Each row below holds a small network's activations on one input, seen along a few directions.
Each table varies a few parts of the input and shows all the possible inputs, shuffled.
A made-up example of a description, with smaller parts first: one of 3 separate values, together with either a single point or one of 11 places along a line or (one of 4 places along a line, together with one of 5 places around a ring).
Shared parts are said once, and a part with two or three values counts as separate values.

Other details of the inputs vary at random and push rows far along three fixed directions, the same in every table; ignore that.

Rows:
row 1: -20,0,10,4,14,12,5,-2,19,-3,-2
row 2: -6,2,-4,-8,8,33,4,10,6,2,7
row 3: 24,3,-16,11,-11,-9,1,-1,-2,3,-7
row 4: 13,-5,2,10,0,-26,-1,-12,0,-9,-7
row 5: -1,-15,3,-18,-19,2,4,6,-11,44,-11
row 6: 2,-14,-5,1,-12,0,2,12,-16,13,-7
row 7: -29,-6,14,-1,17,26,-2,-6,8,1,1
row 8: 18,-1,7,11,-11,-27,-4,-18,-1,-17,-4
row 9: 4,10,-17,-11,7,36,16,32,5,13,6
row 10: -17,-11,1,4,-2,-9,-6,-9,3,3,-10
row 11: 10,24,9,-9,9,2,-1,-4,13,-33,7
row 12: -15,4,-3,-5,-2,32,11,17,13,10,11
row 13: 23,29,7,0,8,9,9,-5,24,-35,8
row 14: -13,-2,16,5,16,-17,-11,-24,-3,-14,-7
row 15: -18,-19,1,13,0,-3,-9,-11,-6,17,-14
row 16: 17,2,-8,8,0,-2,-1,-6,-1,-3,-9
row 17: 8,6,-4,-2,-9,-7,-8,-6,-6,-7,4
row 18: -15,-6,0,-15,1,24,5,16,6,9,15
row 19: -14,-6,9,6,-7,-17,-17,-16,-8,1,-3
row 20: -11,-13,9,4,4,-7,0,0,-6,2,-7
row 21: 10,3,-13,5,-4,7,6,17,-13,19,-3
row 22: -25,-16,-8,-1,-9,6,-4,17,-17,29,-9
row 23: -15,-7,-6,4,-9,-9,-2,11,-8,18,-7
row 24: 24,5,-5,-3,-3,-3,5,11,-16,-2,4
row 25: -10,-8,18,15,12,-10,-9,-27,6,-13,-17
row 26: -22,4,-6,-12,2,17,9,18,7,12,13
row 27: -22,-2,1,-6,14,7,2,-1,19,-6,-1
row 28: 1,18,3,-13,10,18,10,10,23,-26,-1
row 29: -34,-11,-2,0,2,-2,-3,-1,2,20,6
row 30: 6,13,4,-10,14,8,-1,-8,8,-30,1
row 31: -26,-14,14,-15,-3,14,-1,-8,3,46,-12
row 32: -28,-9,24,-14,6,-9,-3,-31,4,17,-19
row 33: 22,6,7,-2,3,-6,2,-1,-6,-21,1
row 34: 8,9,-5,1,0,-10,2,5,1,-6,-4
row 35: 3,-10,12,4,1,-8,-5,-11,-8,-10,-5
row 36: 8,4,-4,6,-2,-2,-5,-4,-4,8,7
row 37: 2,-12,-13,-1,-16,2,8,19,-6,15,-1
row 38: 2,17,3,-13,14,11,1,-3,17,-25,12
row 39: 14,18,4,-1,10,17,11,1,24,-28,-2
row 40: 3,3,-7,-3,3,-3,-4,1,-12,0,0
row 41: -17,-17,13,1,15,-6,-8,-20,-1,-6,-1
row 42: 3,2,-5,-15,15,21,15,14,12,-10,6
row 43: -14,10,-1,-14,19,18,12,11,21,-11,3
row 44: -16,-7,3,4,6,-12,-6,-3,-8,7,-9
row 45: 4,1,-5,11,-11,-7,0,1,-5,14,4
row 46: -18,-17,14,6,19,-13,-3,-19,4,-6,-8
row 47: -3,-7,-9,12,-13,-6,-6,-6,-4,21,2
row 48: 34,8,-10,-4,-22,-3,4,17,-14,-1,9
row 49: -7,-5,15,13,20,-11,-11,-31,2,-11,-7
row 50: 22,14,-7,3,-9,4,2,0,9,-9,5
row 51: 4,-4,3,-4,0,-3,-4,-3,2,-4,10
row 52: 9,-9,-3,5,-16,-8,4,7,-6,1,-7
row 53: -1,-10,-9,-1,-19,-1,3,9,-4,14,8
row 54: 38,16,-16,4,-25,5,0,17,-15,7,8
row 55: -16,2,-2,-8,13,32,8,17,1,14,10
row 56: -8,-3,-9,-1,-8,-6,-7,5,-12,17,7
row 57: -9,-4,7,10,7,0,-2,-6,-1,5,-10
row 58: 10,2,12,8,-3,-21,0,-15,7,-20,0
row 59: 1,-11,2,5,1,-14,1,-9,7,-5,-6
row 60: -20,-5,-7,-11,11,38,6,16,5,19,11
row 61: 33,6,-11,0,-10,-10,8,16,-16,-2,-3
row 62: 25,2,0,2,3,-14,-2,-8,-9,-15,-1
row 63: 24,12,-20,-1,-25,-10,1,9,-10,1,3
row 64: 5,4,-11,-1,-9,-5,1,17,-17,9,-8
row 65: 9,3,-8,2,-1,-13,-4,1,-9,-2,-10
row 66: -10,-8,-1,1,3,-9,-12,-12,-9,0,-4
row 67: 7,4,-4,-3,2,-2,-3,-2,0,-14,-9
row 68: 2,7,6,5,-2,2,-5,-2,0,1,7
row 69: -19,-15,7,3,-1,-4,4,5,2,9,-4
row 70: -2,-16,-2,0,-7,-1,-5,1,-15,11,-1
row 71: 4,16,6,-8,15,23,2,-3,23,-19,13
row 72: 16,18,-6,-2,-10,-7,3,5,2,-13,5
row 73: -26,-7,5,3,-5,-3,-4,-6,2,6,0
row 74: -12,-11,5,11,-5,-4,-15,-15,-4,12,2
row 75: -9,-6,7,2,0,-9,3,-3,4,3,6
row 76: 21,-3,-16,-4,-14,2,8,20,-15,6,-2
row 77: -7,5,4,0,11,16,6,-4,22,-11,-2
row 78: 19,0,-5,-1,-8,-11,-2,5,-9,2,10
row 79: 20,7,-9,0,-1,-13,-5,-5,-4,-15,-10
row 80: -8,-2,-5,1,-5,-12,-6,-9,3,1,2
row 81: 17,7,0,3,-4,-15,-8,-11,-13,-17,-7
row 82: -2,6,-4,-18,0,24,11,30,3,10,20
row 83: 8,5,-11,4,0,4,6,7,5,7,0
row 84: 12,0,-3,10,-10,-1,-7,3,-20,11,-3
row 85: 2,0,-5,2,-10,-9,-8,5,-23,8,-4
row 86: 8,-2,-8,15,-11,-10,1,3,-7,16,-8
row 87: -19,-15,7,4,5,-7,3,0,3,8,-3
row 88: -12,1,3,-13,10,19,11,7,22,-7,14
row 89: 7,20,10,-4,16,15,4,-2,17,-19,13
row 90: -2,-4,12,6,8,-18,-1,-20,10,-14,2
row 91: 8,12,-2,-3,-3,-8,-5,1,-5,-5,8
row 92: -4,-4,21,4,6,-16,-7,-17,5,-15,3
row 93: 5,7,-3,6,2,0,3,-5,9,0,6
Each input here is: one of 3 separate values, together with either a single point or (one of 5 places around a ring, together with one of 6 places around a ring).
The inputs of row 85 and row 33 match in every part but the choice among 3 separate values. If row 26 is changed in the same way as row 85 into row 33, which row does it become?
Answer: row 75
The inputs of row 31 and row 32 match in every part but the choice among 3 separate values. If row 74 is changed in the same way as row 31 into row 32, which row does it become?
Answer: row 17
The inputs of row 29 and row 93 match in every part but the choice among 3 separate values. If row 79 is changed in the same way as row 29 into row 93, which row does it become?
Answer: row 16
A walk changes only the place on the ring of 5. It starts at row 48 and steps to row 35. List the rest of the walk in order.
Answer: row 6, row 52, row 8
Change only the choice among 3 separate values in row 10. List by row number the other rows that result.
Answer: row 37, row 77
Change only the place on the ring of 6 in row 9. List by row number the other rows that result.
Answer: row 15, row 16, row 21, row 25, row 57
Change only the place on the ring of 6 in row 60. List by row number the other rows that result.
Answer: row 2, row 7, row 49, row 55, row 84
